Look-ups in named tables: a row name and a column name give one cell, copied from the table.

Table bedenar
         vemid  nitelub
popobo     133      125
pabavof    127      122
posisa     100       93
redi       115      106
rokunim    120      123
zafi       114      107
dabasu     236      239
safani     124      115
puzomog     54       53
disoko      93       91

redi, nitelub => 106
dabasu, vemid => 236
posisa, vemid => 100
popobo, vemid => 133
rokunim, nitelub => 123
zafi, nitelub => 107
safani, vemid => 124
rokunim, vemid => 120
dabasu, nitelub => 239
posisa, nitelub => 93
redi, vemid => 115
zafi, vemid => 114
Row with the largest nitelub: dabasu

tano
|  | luvis | koforeb |
|---|---|---|
| fut | 8030 | 7259 |
| losulu | 8337 | 8164 |
| gomati | 6706 | 7627 |
| nokizuz | 4581 | 7490 |
| rer | 2388 | 7050 |
| zefa | 6381 | 5863 |
| kevukig | 5133 | 7522 |
| temimi | 5858 | 6907 |
| pil | 5186 | 7509 |
| luvib | 6234 | 7154 |
| zuku | 5539 | 5544 |
| tor | 2746 | 6148 |
| pofuzup | 6758 | 3601 |
| zep | 5824 | 5740 |

koforeb of fut = 7259
luvis of pofuzup = 6758
luvis of fut = 8030
koforeb of pil = 7509
koforeb of nokizuz = 7490
koforeb of zuku = 5544
luvis of zep = 5824
luvis of kevukig = 5133
Which row has the largest luvis? losulu

Table noge
	kov	didok	las	mabirab	pegev	sur	nuvor	ler	sosuted	dof
vev	65	62	60	49	64	67	61	48	63	60
fumeroz	53	36	45	23	59	92	48	42	82	89
nogefe	59	51	44	72	73	56	66	74	40	49

What is the didok of vev in noge? 62
What is the nuvor of vev in noge? 61
What is the didok of nogefe in noge? 51
What is the las of vev in noge? 60
What is the nuvor of nogefe in noge? 66
What is the dof of fumeroz in noge? 89
What is the pegev of fumeroz in noge? 59
What is the pegev of nogefe in noge? 73
What is the dof of nogefe in noge? 49
What is the las of fumeroz in noge? 45
What is the sosuted of vev in noge? 63
What is the nuvor of fumeroz in noge? 48
What is the ler of vev in noge? 48
What is the kov of nogefe in noge? 59
What is the didok of fumeroz in noge? 36
What is the kov of fumeroz in noge? 53
What is the ler of fumeroz in noge? 42
What is the dof of vev in noge? 60
Which row has the largest nuvor? nogefe

Table rebev
,leg,kono,zad,lubas,zalat,rop,peb
tib,564,563,561,560,563,565,561
gid,701,206,381,369,389,493,106
kos,746,247,769,898,782,380,715
bom,564,558,561,564,557,560,560
zafeb,548,556,545,537,542,556,550
nobufe,559,560,555,546,550,564,554
donizam,686,697,525,518,691,826,462
dep,338,356,511,508,347,224,563
fepop,533,541,430,532,547,538,484
finosab,490,577,494,506,500,538,514
zafu,489,589,529,520,507,540,530

What is the lubas of fepop in rebev?
532
What is the lubas of dep in rebev?
508
What is the zad of bom in rebev?
561
What is the zad of fepop in rebev?
430
What is the peb of dep in rebev?
563
What is the leg of kos in rebev?
746
What is the peb of fepop in rebev?
484
What is the rop of zafu in rebev?
540
What is the lubas of nobufe in rebev?
546
What is the peb of gid in rebev?
106
What is the rop of donizam in rebev?
826
What is the lubas of gid in rebev?
369
What is the lubas of tib in rebev?
560
What is the kono of gid in rebev?
206
What is the rop of finosab in rebev?
538
What is the kono of dep in rebev?
356
Which row has the largest zad? kos

tam =
|  | fozap | fon | rikaz | kozaso |
|---|---|---|---|---|
| gen | 211 | 114 | 60 | 101 |
| favusov | 162 | 90 | 122 | 199 |
| sutus | 78 | 103 | 97 | 78 |
| fad | 139 | 110 | 87 | 157 |
| ponara | 91 | 70 | 84 | 135 |
| pibes | 59 | 129 | 109 | 93 |
| meraze | 57 | 120 | 88 | 92 |
| zedumur | 113 | 121 | 72 | 130 |
| riziv | 65 | 77 | 172 | 53 |
| zimavo | 89 | 120 | 87 | 183 |

What is the rikaz of sutus in tam?
97
What is the rikaz of zimavo in tam?
87
What is the fon of fad in tam?
110
What is the rikaz of gen in tam?
60
What is the fon of riziv in tam?
77
What is the fozap of riziv in tam?
65
What is the kozaso of zedumur in tam?
130
What is the rikaz of fad in tam?
87
What is the fozap of favusov in tam?
162
What is the fon of zimavo in tam?
120
What is the kozaso of pibes in tam?
93
What is the kozaso of riziv in tam?
53
What is the fon of sutus in tam?
103
What is the rikaz of riziv in tam?
172
What is the kozaso of fad in tam?
157

Table zava
|  | gezun | gif | mibirik | vafas | non | das | sis | raronal | zosoti | dageli |
|---|---|---|---|---|---|---|---|---|---|---|
| rur | 148 | 179 | 130 | 161 | 119 | 134 | 126 | 161 | 122 | 95 |
| kozadu | 167 | 181 | 139 | 143 | 145 | 82 | 127 | 149 | 123 | 143 |
| vurin | 154 | 113 | 188 | 151 | 127 | 124 | 152 | 184 | 206 | 155 |
| muf | 110 | 111 | 131 | 134 | 122 | 106 | 140 | 191 | 114 | 110 |
| vulav | 150 | 110 | 182 | 162 | 107 | 117 | 165 | 138 | 205 | 134 |
| giz | 130 | 146 | 135 | 129 | 140 | 155 | 159 | 73 | 146 | 122 |
| noduro | 150 | 193 | 91 | 169 | 157 | 141 | 151 | 106 | 69 | 43 |
| resu | 95 | 130 | 175 | 123 | 123 | 69 | 205 | 72 | 189 | 132 |
| rurek | 124 | 156 | 170 | 120 | 164 | 132 | 165 | 137 | 173 | 146 |
| babo | 79 | 120 | 205 | 112 | 104 | 51 | 210 | 135 | 207 | 139 |

muf, mibirik -> 131
vulav, non -> 107
rur, mibirik -> 130
rurek, mibirik -> 170
vulav, mibirik -> 182
giz, vafas -> 129
noduro, raronal -> 106
rur, zosoti -> 122

lir:
         vof  nopar    lig    dag  vizar   delo
dizos  -41.1  -13.1   40.6   73.9   42.4  -28.3
kaz    -14.5  -28.5    2.0   39.7  -42.3  -48.4
teru    25.0   44.8  -17.6   69.0   11.9   54.6
mim     19.2   95.9   54.3   31.7   11.6  -32.7
nenuk   25.3  -19.6   21.4  -56.9    9.8   57.1
doz    -16.5   26.0  -47.1    4.3   48.1   30.8

What is the dag of kaz in lir?
39.7
What is the delo of kaz in lir?
-48.4
What is the vof of doz in lir?
-16.5
What is the lig of kaz in lir?
2.0
What is the vof of mim in lir?
19.2
What is the delo of nenuk in lir?
57.1
What is the delo of doz in lir?
30.8
What is the nopar of teru in lir?
44.8
What is the vof of kaz in lir?
-14.5
What is the dag of mim in lir?
31.7
What is the vizar of doz in lir?
48.1
What is the lig of teru in lir?
-17.6
What is the vizar of kaz in lir?
-42.3
What is the delo of teru in lir?
54.6
What is the vof of nenuk in lir?
25.3
What is the dag of dizos in lir?
73.9

fuz =
fields: gemuda, tobenur, mab, lebafod, komub, badu, pokuvoz, migif
nemeda: [9.032, 3.604, 6.411, 6.191, 3.595, 1.984, 5.810, 9.752]
tutusog: [3.119, 7.081, 3.167, 3.207, 9.348, 3.521, 5.141, 3.082]
dele: [4.440, 7.074, 2.963, 4.149, 8.860, 3.746, 5.755, 4.155]
pirapa: [5.382, 5.400, 5.395, 5.436, 5.541, 4.676, 5.576, 5.202]
buvanil: [6.136, 2.298, 5.657, 6.914, 2.061, 4.042, 4.645, 7.776]
kaz: [4.706, 3.729, 6.093, 5.872, 4.194, 5.292, 5.820, 6.998]
tididu: [5.163, 4.672, 4.597, 4.424, 5.634, 4.407, 4.554, 5.032]
fon: [5.691, 5.611, 5.666, 4.805, 4.972, 5.149, 5.017, 4.559]
ren: [4.217, 3.621, 4.296, 5.024, 2.522, 6.128, 3.744, 4.682]

What is the lebafod of pirapa in fuz? 5.436
What is the badu of tutusog in fuz? 3.521
What is the mab of ren in fuz? 4.296
What is the migif of tutusog in fuz? 3.082
What is the migif of dele in fuz? 4.155
What is the lebafod of fon in fuz? 4.805
What is the lebafod of tutusog in fuz? 3.207
What is the pokuvoz of ren in fuz? 3.744
What is the pokuvoz of tididu in fuz? 4.554
What is the pokuvoz of pirapa in fuz? 5.576
What is the mab of pirapa in fuz? 5.395
What is the pokuvoz of nemeda in fuz? 5.810
What is the komub of fon in fuz? 4.972
What is the tobenur of tididu in fuz? 4.672
What is the tobenur of buvanil in fuz? 2.298
What is the lebafod of tididu in fuz? 4.424
What is the badu of ren in fuz? 6.128
Which row has the largest pokuvoz? kaz

